Each row below holds a small network's activations on one input, seen along a few directions.
Each table varies a few parts of the input and shows all the possible inputs, shuffled.
Descriptions start from the smaller parts, as in this example, which fits no table here: one of 4 places along a line, together with either a single point or one of 11 places around a ring or (one of 3 separate values, together with one of 8 places around a ring).
Shared parts are said once, and a part with two or three values counts as separate values.
(in the rows, 128 means zero)

Other details of the inputs shift rows strongly along three fixed directions, in all tables alike. That doesn't count.

Table:
x1: [126 131 126 150 120 112 122 109 118 138 107 127 144 117]
x2: [157  82 127 157 112 156 120  92 118 109 103 116 158 166]
x3: [128 134 146 138 142 107 124  90 106 125 113  98 128 103]
x4: [122 140 113 117 112 115 119 166 125 161 108 145 133 103]
x5: [104 138 122 148 139  78 130  91 128 147 119 124 136  91]
x6: [153 105 102 150  95 169 109 146 144 109 118 151 147 184]
x7: [101 146 113 143 122  88 129 111 126 148 112 145 137  92]
x8: [107 169 110 135 120  99 136 157 140 140 124 143 129 110]
x9: [136 130 130 136 130 103 117 122 122 149 113 111 137 112]
x10: [150  67 129 145 120 153 109  90 133 128 109 127 158 171]
x11: [107 158 118 126 128 123 130 153 130 135 103 150 129  75]
x12: [134 126 147 114 143 135 115 127 108 145 130 122 120  96]
x13: [145 125 175 118 168 113 197  96 154 103 192  90  73 165]
x14: [129 140 147 130 139 133 124 119 105 129 115 117 131  93]
x15: [151  77 124 154 124 166 118  88 124  93  99 120 148 151]
x16: [134 119  78 135  76 201 126 189 145  85  94 192 144 166]
x17: [129 133 127 143 131 104 129 117 123 141 107 112 142 109]
x18: [114 151 135  95 144 134 134 175 128 149 137 143 119  91]
x19: [137 131 147 133 147 106 111  97 111 134 118  93 124 104]
x20: [161  77 142 134 125 180  99  96 112 115 117 122 140 154]
x21: [154  87 103 145  97 175  99 146 138 127 100 156 154 167]
x22: [118 130 152 107 149 103 127 115 108 153 118 109 123  87]
x23: [127 150 150 125 150 106 112 112 113 145 123 106 121  84]
x24: [115 151 111 147 110 107 119 127 127 141 105 147 143 115]
x25: [121 144 137 122 149 113 159 108 141  81 186  89  95 173]
x26: [114 171 123 126 128 125 121 158 125 137 103 142 130  82]
x27: [150  91  97 148  94 170  94 138 142 128  99 161 155 171]
x28: [132 141 136 128 130 116 113 120 111 132 116 115 123 108]
x29: [118 143 157 118 158 110 164  85 130  82 203  82  90 168]
x30: [150  83 127 144 115 193 119 115 117  96 102 142 150 142]
x31: [121 114 135 141 138  95 140  86 114 138 118 108 138 103]
x32: [110 140 116 134 132  94 141 132 130 145 112 129 136  89]
x33: [135 120 154 122 155 119 110  98 113 145 128 101 121  97]
x34: [118 139 145 106 148 122 122 139 121 157 116 129 128  81]
x35: [149  67 131 143 115 153 111  88 125 128 110 130 157 171]
x36: [100 202  65 121  78 124 122 240 165 143 117 205 126 127]
x37: [160  75 135 135 121 171 100  98 112 112 110 116 140 158]
x38: [154  75 136 148 132 183 120  94 119  96 109 121 149 142]
x39: [122 137 125 118 133  97 122 144 127 164 118 121 128  97]
x40: [141  83 108 159 102 165 121 106 129 107 106 151 158 162]
x41: [148  96 107 167 104 160 105 103 134 111  98 142 163 170]
x42: [108 165 107 118 115 104 160 148 163  93 212 134  89 206]
x43: [113 193  99 101 109 152 127 234 144 130 134 178 113 107]
x44: [156  77 117 146 102 165 101 116 125 127 106 141 151 167]
x45: [126 121 151 110 143 132 121 120 112 148 118 125 130  98]
x46: [ 93 172 109  98 124 135 188 172 166  64 218 145  77 187]
x47: [116 160 116  88 134 153 159 194 159  94 213 142  81 177]
x48: [113 150 101 122 103 114 121 164 142 146 129 161 124 134]
x49: [116 130 135 110 132 100 133 141 118 167 112 126 137  94]
x50: [100 143 122 128 144  90 168 112 151 105 190 114 104 155]
x51: [123 150 152 128 155 113 126 114 109 138 120 104 126  77]
x52: [121 139 154 117 157  67 164  83 130 113 207  66  90 163]
x53: [129 104 149 119 150 101 131 104 119 158 121  98 139 110]
x54: [128 136 123 117 129 129 109 150 123 143 108 131 125 102]
x55: [111 135 134 116 130  97 130 137 123 165 118 133 133  99]
x56: [136 103 110  99 117 193 158 169 166  60 196 139 105 244]
x57: [117 146 138  98 135 137 126 170 115 158 116 149 128  77]
x58: [127 144 118 139 111 110 113 139 123 149 110 141 136 114]
x59: [139 130 160 126 149 122 114  99 100 137 129 100 123  96]
x60: [129 131 171 115 168 100 152  63 122  92 213  63  84 167]
x61: [ 99 169  91 102 101 127 139 227 158 152 123 185 128 120]
x62: [153 119 175 133 150 118 158  96 122 147 107 114 110  96]
Each input here is: one of 2 separate values, together with either a single point or (one of 5 places along a line, together with one of 6 places along a line).
Question: The inputs of x53 and x49 match in every part but the choice among 2 separate values. If x36 is changed in the same way as x53 into x49, which row does it become?
Answer: x42
Question: The inputs of x15 and x16 match in every part but the choice among 2 separate values. If x54 is changed in the same way as x15 into x16, which row does it become?
Answer: x37
Question: Change only the choice among 2 separate values in x28. List by row number the other rows that result.
Answer: x19

Table:
x63: [116 159 146  86 153 130 171 157 140  97 203 111  79 153]
x64: [126 146 155 115 152 120 106 134  99 171  85 125 132  34]
x65: [151  81 160 135 151 119 144  54 131 104 181  78 110 191]
x66: [112 170 134  88 141 140 159 180 144 109 185 137  87 136]
x67: [129 135 162 148 157  77 118  62 104 154 110  89 128  75]
x68: [ 94 172 109 105 124 108 170 172 154 108 179 142 101 149]
x69: [122 141 134 131 135  86 109 130 111 183  79 123 146  54]
x70: [103 155 147 111 160  74 187  91 143  81 238  73  70 181]
x71: [112 170 133  86 141 138 162 184 142 107 182 131  89 137]
x72: [101 166 114 107 127 110 168 171 159 119 180 146  97 151]
x73: [168  63 118 166 100 200  98  91 119  94  94 143 165 180]
x74: [176  23 152 164 131 184 117  24 117  80 131  95 152 210]
x75: [102 166 112 105 126 108 172 175 157 117 176 140 100 152]
x76: [133 129 104 131 103 150 113 171 139 142 102 165 144 129]
x77: [173  85 100 167  78 214  81 141 125 116  47 179 175 152]
x78: [ 99 173  97 100 114 116 135 194 152 131 165 158 107 141]
x79: [131 144  99 141 103 153 110 164 138 124  97 164 141 124]
x80: [174  66 115 165 104 198  96  99 125  91  87 130 166 182]
x81: [127 122 147 113 151  99 171  99 146  97 213  84  90 195]
x82: [146  90 142 148 134 140 132  65 123  91 155 100 124 177]
x83: [124 139  96 138 100 152 115 167 130 121  97 160 148 124]
x84: [138 100 127 130 126 138 115 113 125 121 138 114 138 163]
x85: [101 192  98 117 113 117 146 195 156 118 151 162 105 131]
x86: [122 120 120 129 125 135 139 127 135 110 136 129 133 148]
x87: [145 114 150 111 139 168 131 129 123 110 145 124 112 141]
x88: [127 133 108 138 108 146 125 144 129 113 118 145 140 139]
x89: [125 136 147 133 144  82 116 104 112 177 103 113 135  68]
x90: [110 147 120 136 126 102 101 135 110 178  60 151 154  35]
x91: [133 113 127 125 123 136 119 120 130 124 147 128 127 163]
x92: [127 140 158 141 154  75 126  75 107 149 114  85 122  82]
x93: [139 124 132 111 129 175 124 163 124 116 121 138 127 125]
x94: [131 101 175 138 172  71 140  38 104 151 132  65 125  99]
x95: [165  67  98 159  85 213  89 146 130 127  51 181 183 151]
x96: [128 129  98 122 102 149 102 174 132 140 102 158 147 131]
x97: [105 171 101 105 116 114 147 194 159 131 161 158 105 138]
x98: [134 113 126 123 122 134 123 125 128 122 144 122 130 164]
x99: [165  62 111 162 102 198  97  98 119  90  91 134 169 178]
x100: [112 153 127 140 134  91 104 118 106 166  82 130 143  45]
x101: [103 164 115 107 126 110 169 170 158 119 178 148  96 152]
x102: [120 157 132 143 135  89 107 124 109 166  74 121 144  51]
x103: [131 115 175 130 169  60 137  52 108 156 143  62 114 100]
x104: [148 103 163 110 153 156 143 103 120  97 165  93 105 158]
x105: [130 116 175 132 171  62 134  47 109 157 149  68 114 100]
x106: [122 132  87 132  92 163 111 185 135 133  74 181 159 112]
x107: [137 121 115 129 111 142 126 153 137 131 119 143 138 145]
x108: [116 140 134 133 138  88 118 127 112 179  76 127 146  51]
x109: [110 170 125 116 135 102 169 143 151  94 193 114  89 168]
x110: [102 167 112 102 122 110 146 171 151 124 186 141 100 158]
x111: [181  27 148 154 125 179  99  43 111  97 127  88 154 213]
x112: [145 106 187 123 175 116 118  61  90 149 120  79 122  74]
x113: [125 113 175 134 172  64 143  45 111 154 144  72 112  96]
x114: [115 154 131 139 130  90 111 120 101 166  78 128 144  49]
x115: [122 141 132 130 136  86 107 130 112 183  79 122 144  53]
x116: [126 115 125 133 124 140 137 115 135 110 141 133 131 153]
x117: [123 140  98 140 101 153 112 163 132 123 101 167 145 122]
x118: [117 142 123 135 128 101 104 140 114 188  59 149 152  39]
x119: [137 103 142 125 136 124 129  92 129 115 170 103 115 178]
x120: [125 125 114 132 111 147 130 141 135 120 118 156 137 138]
x121: [127 130 102 126 102 150 101 170 133 142 106 164 145 131]
x122: [168  45 134 157 116 187 117  68 121  88 112 116 157 195]
x123: [125 131 121 139 122 133 129 119 129 113 137 132 129 139]
x124: [125 120 123 129 122 135 141 125 133 111 135 132 130 149]
x125: [118 139 146 130 143  78 129 111 111 176  92 115 133  60]
x126: [120 131 101 133 104 154 119 163 137 128  99 171 147 122]
x127: [103 161 107 108 126 109 159 176 154 125 158 143 108 137]
x128: [139 134 112 113 109 194 102 197 126 134  83 178 141  98]
x129: [110 178 109  87 121 156 141 225 143 122 140 165 106 110]
x130: [131 123 112 124 110 143 114 152 130 132 123 142 140 148]
x131: [121 149 157 143 157  71 121  76 107 158 113  93 125  67]
x132: [116 159 128 122 137 106 163 129 147  94 188 107  97 168]
Question: The inputs of x108 and x95 match in every part but one. If x114 is changed in the same way as x108 into x95, which row does it become?
Answer: x73
Question: The inputs of x67 and x109 match in every part but one. If x118 is changed in the same way as x67 into x109, which row does it become?
Answer: x127
Question: Describe the family of inputs behind these rows.
Answer: one of 2 separate values, together with one of 5 places along a line, together with either a single point or one of 6 places along a line
Question: Change only the choice among 2 separate values in x89. List by row number the other rows that result.
Answer: x107
Question: A walk changes only the place on the line of 5. It starts at x119 and steps to x91. List the rest of the walk in order.
Answer: x110, x121, x78
Question: Change only the place on the line of 6 in x106. List by row number the other rows that result.
Answer: x80, x96, x99, x115, x127
Question: A walk changes only the place on the line of 6. It starts at x132 and steps to x88. List the rest of the walk in order.
Answer: x68, x75, x107, x130

Table:
x133: [126 122 124 143 116 115 142 129 126 152  81 145 147  99]
x134: [139 126 147 118 133 146 128 144 114 148  91 135 137  87]
x135: [134 121 137 110 140 150 108 146 113 146  99 132 134  82]
x136: [134 117 109 137 113 154 154 155 162 114 127 158 131 164]
x137: [137  97 145 141 138 121 103  74 109 139 130 107 141 129]
x138: [131 138 112 148 105 101 108 128 120 152  86 132 148 113]
x139: [146 140 115 124 110 168 110 167 133 101 137 136 118 163]
x140: [115 116 115 135 114 112 127 126 121 152  89 145 150 101]
x141: [141 117 129 115 119 168 159 154 153 101 163 148 109 182]
x142: [119 116 116 138 125 118 120 126 133 154  94 148 147  99]
x143: [115 159 110 155 120 161 154 119 135  49 141 142 118 143]
x144: [127 118 133 120 125 133 113 131 118 157 102 149 137  93]
x145: [146 127 147 118 141 152 124 150 116 144  90 129 132  80]
x146: [ 66 208 108 105 132  29 154 169 136 164 155 127 108  76]
x147: [ 89 206 153 100 164  29 168 117 139 137 228  88  57 124]
x148: [161  76 152 168 146 108 106  29 120 124 127  72 142 161]
x149: [120 126 108 145 121 109 104 128 131 154  98 137 155 106]
x150: [154  92 183 141 167 105 119  20  99 111 167  45 114 159]
x151: [129 116 120 104 116 175 132 164 133 109 139 151 126 156]
x152: [125 126 113 113 116 163 130 154 138  91 172 135 122 188]
x153: [132 126 114 111 126 171 125 160 141  89 173 128 116 181]
Question: Describe the family of inputs behind these rows.
Answer: either a single point or (one of 4 places along a line, together with one of 5 places along a line)
Question: Change only the place on the line of 5 in x151. List by row number the other rows that result.
Answer: x135, x140, x142, x144
